Each row below holds a small network's activations on one input, seen along a few directions.
In each table, some parts of the input vary, and every possible input appears once, in random order.
A made-up example of a description, with smaller parts first: one of 2 separate values, together with either a single point or one of 9 places around a ring or (one of 6 places along a line, together with one of 8 places around a ring).
Shared parts are said once, and a part with two or three values counts as separate values.

Other details of the inputs vary at random and push rows far along two fixed directions, the same in every table; ignore that.

Table:
x1: [ 20 -20  10 -12 -21   1   2  18 -13  21   4 -17  -2   6   2]
x2: [ 37 -19 -30  -9 -26   7   0  17 -35   5 -18   2 -24 -24 -16]
x3: [-58  -3 -30 -26  34  -1  18 -34  -8 -72 -17  41  11  27 -40]
x4: [ 27 -26 -30  -8 -14  19  -8  22 -37  -8  11  17 -12 -16 -48]
x5: [ 25 -18 -24  -3  -9  -7 -27  24  -3  26   8 -20   8  -9  16]
x6: [ 31   2  -4   0 -20  19   1   3 -14  11  11  -7 -14 -41   1]
x7: [-45  20  31   3  27 -20  39 -27   1 -49 -29  29  -5  39 -29]
x8: [ 30 -14 -16  -6 -16  20 -10  11 -18  31   1 -19  -9 -15  14]
x9: [ 34 -11  -2  16 -10 -13 -10  15  -4  26  10  -7  -9  -7 -11]
x10: [ 30  -8 -11   7 -13 -15 -18  24   5  20  10  -6   1  -8  -2]
x11: [ 16 -16  -7 -14 -11 -13 -27  17  -6  12  -1  -8  28  -8 -11]
x12: [-38  19  11   9  34 -11  31 -37   7 -48 -28  26 -29  23  -2]
x13: [ 29  -8 -14  10 -16  -9 -20  27  -1  21  11  -8  -8 -13  10]
x14: [ 34 -10  -4  19 -13  -6 -13  15  -9  28  12  -8 -20 -11   1]
x15: [-30  31  56  13  11   3  -3  -5  49  32  29  -5  25  27  48]
x16: [ 27  -6 -20   1 -29  14 -11  26  -9  19   1  -3  -9 -24  17]
x17: [ 29 -32 -15 -15 -12 -16 -18  14 -36   5 -14  -9  15 -10 -41]
x18: [ 18 -13   6 -11 -33  -5  -1  30  -4  10   2  -1  -4   0   4]
x19: [ 25 -20 -25  -9 -14   1 -25  24  -9  23   4 -16   5 -17  27]
x20: [ 29 -11 -15   2 -21   0 -18  27  -6  19   6  -3 -13 -22  20]
x21: [ 24  -8 -13  -7 -17  22  -8   5 -18  25   5 -21  -6 -22  10]
x22: [-22  56  69  45   7  38   7 -27  60  44  44  -7 -18   2  69]
x23: [-32  43  71  43  30  16  -3 -27  68  55  52 -23  14  20  49]
x24: [ 22 -13  16  -3 -29  -1   7  21 -11  15   4  -3 -16   2  -5]
x25: [-51  22   5   4  36 -22  27 -29  20 -55 -25  23   8  21 -29]
x26: [-29  57  58  42   2  35   1 -18  67  39  45  -6  -4   0  80]
x27: [-36  -2 -16  -9  44 -31  28 -39 -10 -60 -44  13  -1  38 -43]
x28: [ 20 -35 -26 -36 -27 -13  -2  31 -27  -6 -17  -6  11  -1 -13]
x29: [ 25  -9   1  12  -8  -5  -5  14  -5  23  11  -7   1 -17 -24]
x30: [-45  26   5  -9  38   9  36 -55   4 -55 -23   7  -3   9  -4]
x31: [ 21 -26 -41 -14 -22  15 -16  29 -31 -10  13  20   0 -20 -38]
x32: [ 25 -11  12   9 -14  -9 -12  13 -11  15   1   1   4 -10 -23]
x33: [ 15  -7   8  -7 -22 -11  -6  30  -8  13   2   3   8  -2  -8]
x34: [-49  12 -30 -26  29  -4  32 -43 -11 -81 -42  17  13   0 -15]
x35: [ 31 -19 -11  -2  -9   6 -17  12 -16  31   6 -19 -11 -13  17]
x36: [-28  44  60  37  27   7 -16 -19  83  51  49 -18  17  29  74]
x37: [-38  46  63  33  27  12 -11 -21  80  49  52 -18  27  17  61]
x38: [-53   8 -32 -24  26  -5  30 -37 -12 -75 -50  19   7  14 -15]
x39: [-53  19 -10  -8  30   3  24 -33  13 -48 -34  15   5  25  16]
x40: [-48  34   0  -1  24   3  36 -41  11 -67 -23  24  -3   0  -1]
x41: [ 20 -34 -37 -22  -8  17 -15  14 -41  -2  12   5  -1 -10 -44]
x42: [ 34 -31 -32  -6  -7 -11 -16  14 -34  13  -8 -19  -7  -7 -17]
x43: [ 17 -16  11  -8 -12  -6  -5  19 -19  25   4 -13  10   5 -11]
x44: [-41   8  -1 -11  27 -31  20 -24  -2 -73 -47  34  10  24 -46]
Each input here is: one of 4 separate values, together with either a single point or one of 10 places along a line.
- The inputs of x38 and x21 match in every part but the choice among 4 separate values. If x5 is changed in the same way as x38 into x21, which row does it become? => x42
- Which other rows does x9 become when the place on the line of 10 takes its other values? List them by row number. => x2, x6, x7, x12, x14, x22, x24, x29, x32
- List by row number the other rows that have the choice among 4 separate values in common with x20. => x10, x13, x16, x18, x25, x26, x31, x33, x40, x44
- Which other rows does x3 become when the choice among 4 separate values takes its other values? List them by row number. => x4, x31, x41

Table:
x45: [-31  29  18   3  10  22  18 -24  28  -9   3  -6  -8   5  56]
x46: [-33 -16 -12 -27  23 -35  10  -8  -6 -36 -37   4  25  39 -29]
x47: [-27 -12 -20 -20  30 -43   0 -12   0 -40 -45   1  25  32 -22]
x48: [-10  48  90  61  20  17  -3 -22  68  62  62 -16 -10  20  46]
x49: [  8 -19 -50 -25  -7  18  -7   1 -35 -12  -7  -5   2 -21  -8]
x50: [ 52 -19 -42 -13 -37  13 -22  30 -22  33  -2 -26  -6 -49  38]
x51: [ 43 -30 -32 -18 -27   6 -33  34 -20  44  26 -30  19 -29   2]
x52: [  8 -19 -25 -21 -15  -4  -5  20 -24  -9  -3   5  19 -16 -38]
x53: [-14  17  12   3  -2  32  -4 -11  14   1  23  11   5 -11  18]
x54: [ 45 -22 -51  -8 -25  21 -37  21 -25  39  14 -23   6 -49  22]
x55: [-31  25   9  14  32  -1  -4 -27  42   2  11  -9  18  11  34]
x56: [-29  -2  17 -13   9 -25   5   6   3 -20 -16  15  30  34 -26]
x57: [ 55 -21 -23   3 -37  23 -26  36 -24  35  26  -6 -19 -39  -9]
x58: [ -9  -9  20  -1  25 -48  17 -10 -17 -33 -35  16  -5  41 -56]
x59: [-42  19   3   3  31 -15  64 -49 -19 -86 -65  35 -43  27 -39]
x60: [-18  57  76  51  -5  34  11 -12  68  49  51   1 -27   7  83]
x61: [-31  36  33   7  -3  24  20 -16  29 -10   6  12  -6   2  40]
x62: [-11  -1  -6   7  23   2  27 -33 -24 -46 -29  21 -30   6 -45]
x63: [ 24 -21 -21  -7  -9 -13  -3  19 -21  -9  -2  10  -3  -6 -44]
x64: [ 52 -39   4   0 -35 -26 -31  55 -16  46  18 -11  10  -4 -23]
- What is each input in this table made of? => one of 4 places along a line, together with one of 5 places along a line
- The inputs of x46 and x45 match in every part but the place on the line of 4. If x64 is changed in the same way as x46 into x45, which row does it become? => x60
- Which other rows does x52 become when the place on the line of 5 takes its other values? List them by row number. => x48, x51, x55, x63
- Which other rows does x53 become when the place on the line of 4 takes its other values? List them by row number. => x52, x56, x61
- Which other rows does x49 become when the place on the line of 5 takes its other values? List them by row number. => x53, x54, x57, x62
